A small network was shown many inputs. Here are its activations along a few directions, one row for each input.
Each table varies a few parts of the input and shows all the possible inputs, shuffled.
Descriptions start from the smaller parts, as in this example, which fits no table here: ring(5) and (point or line(11) or (values(3) and line(6))).
Shared parts are said once, and a part with two or three values counts as separate values.

Other details of the inputs vary at random and push rows far along three fixed directions, the same in every table; ignore that.

Table:
row 1: [ 12  60  35 -31 104 -73 -73  -6 -24  32  17]
row 2: [-92 -61 -25 -34  12 -14  23  66  83  18 -20]
row 3: [ 11  67  -2 -92 -40 -44  -6 -15   3 -49 -52]
row 4: [ 18  -4  -4 -14 -38 -17   6  10   9 -63 -18]
row 5: [ 39  23  58 -21  68 -44 -64 -12 -83  36  60]
row 6: [-13 -25   8   0  54 -22  13  13  35  -5  35]
row 7: [ 53  61  49  41  53  -7 -56 -36 -80   7  63]
row 8: [-33 -79  -8 -35  57 -32  21  36  48  19  23]
row 9: [ 10 -33  -9  23  13  53  14   5  29   3 -14]
row 10: [  4   4  -9  57  42  42  15 -16 -15 -11  20]
row 11: [-22 -47  20 -20  53   2  -1  18  -4  10   6]
row 12: [-25 -49   8   5  17  54  27   0  41   6  -9]
row 13: [-69 -27 -47  21 -36  28   3   5  17   9 -22]
row 14: [-59  -9   8  18   3 -20   2  13   0  21 -12]
row 15: [ 35   2   1 -13 -54   6  -3   7   0 -59 -33]
row 16: [ 36 -18 -59  54  -6  77  38 -21  -2  18  -8]
row 17: [  0  21 -38   5 -27  -1 -12 -50  22   5 -45]
row 18: [-10 -28  19  16  54  34  -4   7  -6   5   2]
row 19: [  8  -9 -27  64   1  82  28 -20  -7 -20 -18]
row 20: [ 39  27  36 -21  77 -34 -33   3 -65  24  62]
row 21: [-38  -2 -20  22  24  -2 -19  37   2  28  -4]
row 22: [-52 -22 -22  32   3  -7  20  34  28  13 -33]
row 23: [  7 -30  21  14  46   6 -27  17  -5   2  -1]
row 24: [ -3  29  14 -69 -93 -52 -34  24   5 -15 -20]
row 25: [-21 -22  -4  45  28   2   3 -27 -12 -10  24]
row 26: [ 60   2 -27  57 -60  65  -7 -50 -36   9 -17]
row 27: [-14  33 -32  39  35  19 -19 -58 -17  23 -24]
row 28: [ 31  13  40 -11  61 -45 -51 -14 -72  30  62]
row 29: [ -1 -12  21  22  36  48  11  -9  17   8  18]
row 30: [-11  39 -32  78  -3  56 -20 -20 -50  41   5]
row 31: [  8  67  12 -82 -80 -11 -10  18   4 -18  -1]
row 32: [ 22  68  38 -57 -75 -39  29  12   5 -13 -26]
row 33: [-61 -69   2 -22  63 -37  25  26  33 -13  22]
row 34: [ 11 -33   2   9  48  26  -1   8   7  30  13]
row 35: [ 22 -27 -10   3 -11  16  -5   5 -13 -12 -22]
row 36: [ 49  28 -24  82  29  65  13 -28 -11   5  26]
row 37: [ 34  12  12 -40 -87 -46  -5 -19   5 -60  -4]
row 38: [ 29  29  19 -35 -47   8  23 -11  14 -49   5]
row 39: [  3 -36  13  44  18  20 -22 -17  10  13  11]
row 40: [ 56  17 -43  71 -56  41   9 -58 -28 -11   8]
row 41: [-106  -50   13  -56   48  -46   -1   71   46   19    0]
row 42: [ 21  77  -8 -23 -78  33   7   1 -14  -3 -11]
row 43: [-14 -48 -47  41   5  11  30  -1  19 -23  -6]
row 44: [ 30 -20 -25  -5 -21   6   6   2 -18 -15 -17]
row 45: [-89 -82  -1   3  -9 -53  34  33  80  29 -39]
row 46: [ -1 -28   6  42  19  -1 -14 -19  13   4  24]
row 47: [-31  25  12  23  21  17  22   9  12  42   7]
row 48: [ -48  -27   25  -77  -42 -103   21   66   54  -28  -53]
row 49: [ -6 -68 -51  41 -20  24  23 -23  16  16  -4]
row 50: [  7 -29  -3  -1 -37  23  -3 -20 -26 -14 -22]
row 51: [  5  11   8  34  43  26  21 -25   2   6  44]
row 52: [ -7 -68 -22 -10 -32  -3  11  -8  20   4 -16]
row 53: [-22   7   8  47  10 -12 -16   0   0  50   6]
row 54: [-13 -48 -25   1   2  48  47  -9  25  16  -3]
row 55: [-60 -36  17  -7  48 -50  30  51  64  41  -9]
row 56: [ 55  31  33 -76 -69   6   4  -8 -17 -32 -10]
row 57: [ -7  35  13 -40 -65 -40  36  26   5 -28 -48]
row 58: [-38  -7 -49  14  -9  36  12  26  43  24  -6]
row 59: [  36   75   10   -3 -104  -23    9  -17  -43  -23  -44]
row 60: [ 48  80 -57  34  -9  50   6 -55  -3   8 -37]
row 61: [-37  -6 -47  29  -6  21 -11  24  14  16 -12]
row 62: [-12 -26 -18  52  26  12   5 -31 -22   1  26]
row 63: [-18 -54 -41   4  -3  39  45   1   7  -8 -23]
row 64: [ 60  78  38  33  69  -5 -31 -26 -78   2  68]
row 65: [ 42  30  53 -40  70 -34 -28  -2 -41  37  75]
row 66: [  7 -24 -36  30  12  22  35  -6  25  -8  14]
row 67: [ 40  13 -10  52 -45  71  -8 -43 -45 -18 -24]
row 68: [ 59  44 -19   3 -73  -4   9 -19 -25 -72 -15]
row 69: [ 28  85  16 -93 -40 -33  -8 -29   9 -26 -29]
row 70: [ -36  -43   31 -114  -28  -70   33   31   61  -52    7]
row 71: [ 33 -17 -39   0 -33   2  15   0 -15 -24 -14]
row 72: [  6 -22  14  13  44  20  -1  13  24   2  13]
row 73: [ 40   8  79 -13  54 -36 -80  -3 -34  33  46]
row 74: [  7  80  44 -22  68 -31 -70  24 -60  44  62]
row 75: [-36  16  77 -64  83 -99 -35  67  21  45  42]
row 76: [-37 -17 -56  57 -36  45  -6  -9  21  35 -10]
row 77: [ 24   8  29 -60 -91 -20 -11  -5 -11 -75 -32]
row 78: [ -3  56  33 -74 -59 -55   6  36 -11 -35 -27]
Description of these inputs: line(6) and (point or line(4) or ring(8)).
Changing only the line(6) part turns row 9 into row 12. The same change can be made to row 34. Which row results? -> row 56
Change only the ring(8) part in row 10. List by row number the other rows that result. -> row 11, row 18, row 19, row 20, row 33, row 63, row 64
Change only the line(6) part in row 48. List by row number the other rows that result. -> row 32, row 45, row 55, row 57, row 59
A walk changes only the line(4) part. It starts at row 58 and steps to row 2. List the rest of the walk in order. -> row 75, row 55
A walk changes only the line(4) part. It starts at row 48 and steps to row 22. List the rest of the walk in order. -> row 21, row 61
Which other rows agree with row 49 in the line(6) part? List them by row number. -> row 17, row 24, row 26, row 37, row 39, row 40, row 45, row 46, row 52, row 53, row 73, row 76
